A small network was shown many inputs. Here are its activations along a few directions, one row for each input.
In each table, some parts of the input vary, and every possible input appears once, in random order.
A made-up example of a description, with smaller parts first: one of 5 places around a ring, together with either a single point or one of 9 places along a line or (one of 2 separate values, together with one of 6 places along a line).
Shared parts are said once, and a part with two or three values counts as separate values.
In the rows, zero is written as 128.

Other details of the inputs shift rows strongly along two fixed directions, in all tables alike. That doesn't count.

Table:
x1: [106  88 127 165 153  86 186 126 109 111 198 143 147]
x2: [ 78 149 162  65 182 213 153 156 144 186 137  99 180]
x3: [130 134 107 137 128  48  76  83 185 195 141 137 129]
x4: [ 51 138 156 118 185 176 142 156 117 184 101 106 174]
x5: [ 77 141 127  99 134 210 133  96 130 166 141  52 161]
x6: [165 159 103 111  71  75 126 123 116  89 136 151  88]
x7: [142 122  99 163 120  68  66  45 217 175 137 119 146]
x8: [ 69 134 164  67 137 183 143 162 147 164 152 107 152]
x9: [129 116 115  82 100  91 115 164 104 135 135 116 122]
x10: [146 124 108 110 121 131  98 148 129 101 146 167 141]
x11: [116  88 140 117 129 110 116 213  80  77 105 160 129]
x12: [ 81 185 166  58 140 181 192 137 125 182 128  72 134]
x13: [156  77  98 128 119 104 111 206  95  98 131 157 113]
x14: [160  92 126 114 100 168 106 176  92  68 144 165 139]
x15: [109  74 127 182 168  80 190 163  67  51 154 169 157]
x16: [ 97 108 131 128 164 224 141 146 139 164 126  81 176]
x17: [190 160 119 164 149 103  94  36 174 140 126 134 116]
x18: [166 129  91 160 148 102  65  50 185 142 135 126 149]
x19: [169 131 128 111  57 128 140 149  77  66 134 142  91]
x20: [ 81 163 147  93 138 178 192 156  92 193 122  68 117]
x21: [147  53  93 132 118 136 125 204  95  98 118 153 118]
x22: [ 63 135 150 140 177 215 125 109 133 139 109  89 180]
x23: [137  91 110 171 179  84 182 126 102 106 181 154 160]
x24: [185 174 124 142 166  41 103  66 177 193 116 146 115]
x25: [131 132  95 161 155  13 161  38 145 160 182 126 165]
x26: [153 144 125 127  83 100 124 140 129  85 149 171  82]
x27: [133  64 109 167 109 118 105 179 110  52  98 147 138]
x28: [128 112 101  81  63 124 116 181  87  67 150 146 118]
x29: [160 155  99 155 107  75 122  51 174 164 116  92 119]
x30: [ 89 182 189 130 164 211 159 105 115 148 102 123 162]
x31: [ 72 136 155 122 153 203 186 135 131 205 120  89 121]
x32: [123  87  99  97  82 109 131 207  74 105 134 119 107]
x33: [140 115 151 135 130  98 148 203  73  72  93 161  93]
x34: [127 110 137 152 130 110 157 205  71  82  91 154  94]
x35: [123 116 101 165 157  56  83  78 173 168  85 155 156]
x36: [161  86 115 109 124 102 106 200  98  99 133 159 117]
x37: [142 146 130 126 105  97  64  50 184 159 154 152 150]
x38: [118 157 139 137 138 105 141 112 151 192 132 117 102]
x39: [113 133 134 133 174 188 178 137 124 190 105 108 129]
x40: [ 59 111 139 108 150 195 145 135 145 209 131  93 153]
x41: [141 180 146 136 159  49 117  77 179 145  94 157 132]
x42: [ 86 124 153 110 135 210 113 103 144 151 154  92 147]
x43: [139 153 134 148 136  82  61  50 169 134 111 170 174]
x44: [140 144 114 181 159  54 118  69 164 166  75 153 123]
x45: [102 153 153 119 179 196 184 165 105 190 118  98 127]
x46: [144 110 125 162 100 133 140 135 141 111 130 114  97]
x47: [116 131 162 150 145 190 148 139  93  74 101 124 119]
x48: [127  91 133 108 113  95 113 206 105  47 110 174 130]
x49: [152 174 138 119 125  48 113  71 202 168 137 144 105]
x50: [143 123 117  95  71 126  99 121 109 103 145 135 139]
x51: [137 101 110  69  74  93 123 191 105  78 141 134 115]
x52: [135 114 111 111  80 101  87 148 136  86 160 173 116]
x53: [116 159 147 141 176 231 162 103 131 156 126  80 138]
x54: [142 143 134 143 112 106 132 159 101  52 106 184 105]
x55: [176 191 115 141 144  79 104  57 180 156 131 164 124]
x56: [127 115 115 103  97 150 103 107 118 111 142  98 132]
x57: [153 124 139 145 101 141 121 110 129  91 143 129  85]
x58: [182  89 101 143 116 118  73 119 132  74 139 151 123]
x59: [ 60 130 152 114 151 241 133 112 146 169 152  66 159]
x60: [138  95 130 178 118 141 152 179  94  55  88 136 111]
x61: [169 170 113 138 108  83 102  26 162 144 129 107 106]
x62: [192 136 133 141 108 134 123 128 112  86 130 168 109]
x63: [130  64  85 108  77 112 132 192  85 100 121 125 108]
x64: [119 117 115 115 106 142 177 157  92 145 110 100  98]
x65: [152 120 152 126  73 160 140 164  92  69 146 156  89]
x66: [ 87 117 119 108 119 186 140 127 132 165 129  60 163]
x67: [149  96 118 159 120  97  69 112 128  57 111 161 133]
x68: [ 81 162 143 116 157 145 105 109 146 139 117 149 177]
x69: [129 134 122 125  99 176 159 131  94  98 131  81 100]
x70: [138 136 123 117 128  48  73  90 181 184 143 141 129]
x71: [ 95 153 155 138 142 215 157 101 140 152 142  77 118]
x72: [149 112 125 157 137 179 160 156 119 115 115 108 120]
x73: [126 161 137 179 162 132 121  65 151 123  97 118 133]
x74: [100 171 157  80 139 152 175 141 105 189 123  77 118]
x75: [176 115 132 108 115 112 152 200 104  69 126 162  89]
x76: [159 172 135 137 136  33 101  62 187 195 132 139  99]
Each input here is: one of 4 places along a line, together with either a single point or (one of 2 separate values, together with one of 9 places around a ring).
Changing only the place on the line of 4 turns x20 into x34. The same change can be made to x9. Which row results? -> x11
Changing only the place on the line of 4 turns x76 into x33. The same change can be made to x7. Which row results? -> x27
Change only the place on the line of 4 in x67. List by row number the other rows that result. -> x42, x56, x58
Change only the choice among 2 separate values in x29. List by row number the other rows that result. -> x66
Change only the choice among 2 separate values in x37. List by row number the other rows that result. -> x65
Change only the place on the ring of 9 in x55. List by row number the other rows that result. -> x17, x24, x39, x45, x53, x62, x72, x75
A walk changes only the place on the ring of 9. It starts at x13 and steps to x21. List the rest of the walk in order. -> x16, x18, x58, x14, x10, x2, x36

Table:
x77: [155  91  88 115  79  63  79 163 131  96 119 150 113]
x78: [113 175 149  99 150 142 101  72 172 192 140 128 164]
x79: [ 92 142 141  94 143 207 126 134 141 189 123  97 154]
x80: [164  82 113 122  76 166 111 200  98  48 119 141  88]
x81: [166 121 118 135  74  90  86 117 120  50 125 162 108]
x82: [186 120 122 129  86  98  84 130 134  58 136 169 100]
x83: [171  83  96 168 126  61 130 144 114  88 142 172 116]
x84: [151 135 106 189 149  66 124  49 152 130 123 132 143]
x85: [130 127 129 162 137 125 130 122 117 116  91 123 119]
x86: [ 84 129 140 106 149 202 137 117 137 182 160  93 162]
x87: [169 144 120 172 153  77  97  77 172 151 100 140 113]
x88: [131 142 134  42  63 191 182 200  64 122 154  77  75]
x89: [110  89 139 115 113 232 154 184  89  83 157 101 120]
x90: [ 84 163 168 116 187 177 167 134 123 174 126 131 159]
x91: [117 201 145 101 120 100 172  80 164 230 136  89  91]
x92: [131 118  95 128 118  54  81  78 172 158 154 126 148]
x93: [ 92 171 144  88 148 117 103  81 171 194 136 116 173]
x94: [172  94 106 157 119  64 106 161 118 100 107 170  95]
x95: [161  89  94 157  74  93  93 110 120  58 143 139 107]
x96: [ 81  77 135 119 149 165 195 214  68 106 140 115 147]
x97: [107 167 129 128 133 158  99  53 173 181 104  91 152]
x98: [ 68 134 152 111 178 157 158 150 126 194 103  95 155]
x99: [ 75 102 159  96 144 174 191 241  55  85 124 140 134]
x100: [169 132 109 184 158  74 122  63 167 137 135 141 133]
x101: [117 150 147 150 146 134 151 122 107  99 110 141 134]
x102: [135 148 151 144 157 143 148 135 123 108 121 149 125]
Describe the family of inputs behind these rows. -> one of 2 separate values, together with either a single point or (one of 3 separate values, together with one of 4 places along a line)
Changing only the choice among 2 separate values turns x88 into x91. The same change can be made to x77. Which row results? -> x98
Change only the choice among 3 separate values in x98. List by row number the other rows that result. -> x96, x99
A walk changes only the place on the line of 4. It starts at x99 and steps to x90. List the rest of the walk in order. -> x102, x101

Table:
x103: [114 163 149 135 158 145 143 102 138 153 122 128 138]
x104: [120 125 134 132 134 135 160 138 109 130 138 121 120]
x105: [114  98 141 127 116 186 145 185  86  75 119 122 119]
x106: [126 166 128  87 111 141 101  84 168 187 139 101 129]
x107: [115 127 124 137 132 146 132 112 132 145 124 108 139]
x108: [107 109 143 121 128 177 133 164 105  95 131 133 144]
x109: [115 117 139 117 133 150 165 181  99 122 123 124 119]
x110: [104 130 131 114 141 123 135 130 134 152 140 120 147]
x111: [174 108 103 144  98  44 101 146 117  79 110 170  98]
x112: [113 115 140 117 132 173 135 174 104 109 124 135 130]
x113: [116 163 134  89 104 155 118 103 147 170 129  93 121]
x114: [112 130 138 128 141 151 116 111 139 130 133 124 153]
x115: [117 154 148 140 155 154 140  92 141 145 126 117 140]
x116: [118 123 145 127 134 171 147 172 101 108 119 132 122]
x117: [111 126 139 120 135 149 124 146 119 117 129 140 144]
x118: [109 140 139 111 145 127 129 128 129 147 126 131 151]
x119: [177  97  99  98  41  85  89 171 107  53 148 157  82]
x120: [112 147 136 125 153 130 148 116 143 175 128 109 136]
x121: [173  98 104 150 103  80  85 127 136  76 127 163 111]
x122: [123 160 132 144 155 136 135  68 153 159 131 109 144]
x123: [166 114 108 152 105  68  94 133 129  83 112 168 104]
x124: [129 128 141  86  79 182 158 184  82  91 143 113  91]
x125: [121 114 144 132 131 180 145 161 104  99 124 121 124]
x126: [110 141 129 135 145 156 127  95 143 152 121 100 146]
x127: [172 143 106 154 125  20 111  82 159 132 124 163 110]
x128: [180 134 107 168 122  53  81  73 170 117 117 162 118]
x129: [ 98 142 137 112 152 125 136 118 143 169 132 121 156]
x130: [119 132 137 126 136 128 164 147 112 130 134 123 119]
x131: [111 154 126 129 163 113 115  62 176 212 135 106 155]
x132: [123 142 145 123 141 132 157 145 105 125 121 133 123]
x133: [119 126 135 111 137 138 134 154 115 133 121 132 133]
x134: [169 127  96 143 121  23  87  91 169 140 124 163 119]
x135: [182 101  96 163  93  62 116 124 118  69 134 162  97]
x136: [102 100 132 114 125 155 148 171  97 116 145 120 136]
x137: [121 164 145 145 160 137 131  73 156 158 122 125 145]
x138: [109 134 131 124 140 124 142 129 132 156 123 112 131]
x139: [123 147 126 143 150 135 129  78 157 176 128 106 146]
x140: [163 117  97 140 116  42  96 112 154 128 132 153 114]
x141: [123 113 123 127 130 161 125 136 122 118 133 116 136]
x142: [106 170 133 128 165 101 126  67 175 209 113 110 152]
x143: [111 113 142 130 127 178 139 163 103  99 115 125 129]
x144: [125  98 131 130 118 186 155 183  84  80 130 116 117]
x145: [178 116 109 145 109  53 110 140 122  92 115 167 100]
x146: [117  85 124 120 112 182 148 189  86  91 137 120 125]
x147: [112 145 126 131 150 137 111  74 159 160 137 110 164]
x148: [113 139 134 132 151 137 144 108 139 174 132 106 136]
x149: [118 130 136 130 143 155 116 117 142 138 123 128 145]
x150: [171  87  90 151  88  61  92 129 125  71 140 163 116]
x151: [110 127 128 130 137 131 138 121 129 156 127 110 132]
x152: [131 120 137  84  78 186 147 191  89  99 138 109  93]
Changing only one part turns x146 into x107. The same change can be made to x112. Which row results? -> x123
Describe the family of inputs behind these rows. -> one of 5 places along a line, together with either a single point or one of 9 places around a ring
List by row number the other rows that have the place on the line of 5 in common with x117. -> x108, x110, x114, x118, x119, x129, x136, x147, x150
Change only the place on the ring of 9 in x128. List by row number the other rows that result. -> x109, x116, x120, x125, x139, x144, x145, x148
A walk changes only the place on the line of 5. It starts at x124 and steps to x152. List the rest of the walk in order. -> x113, x106, x119
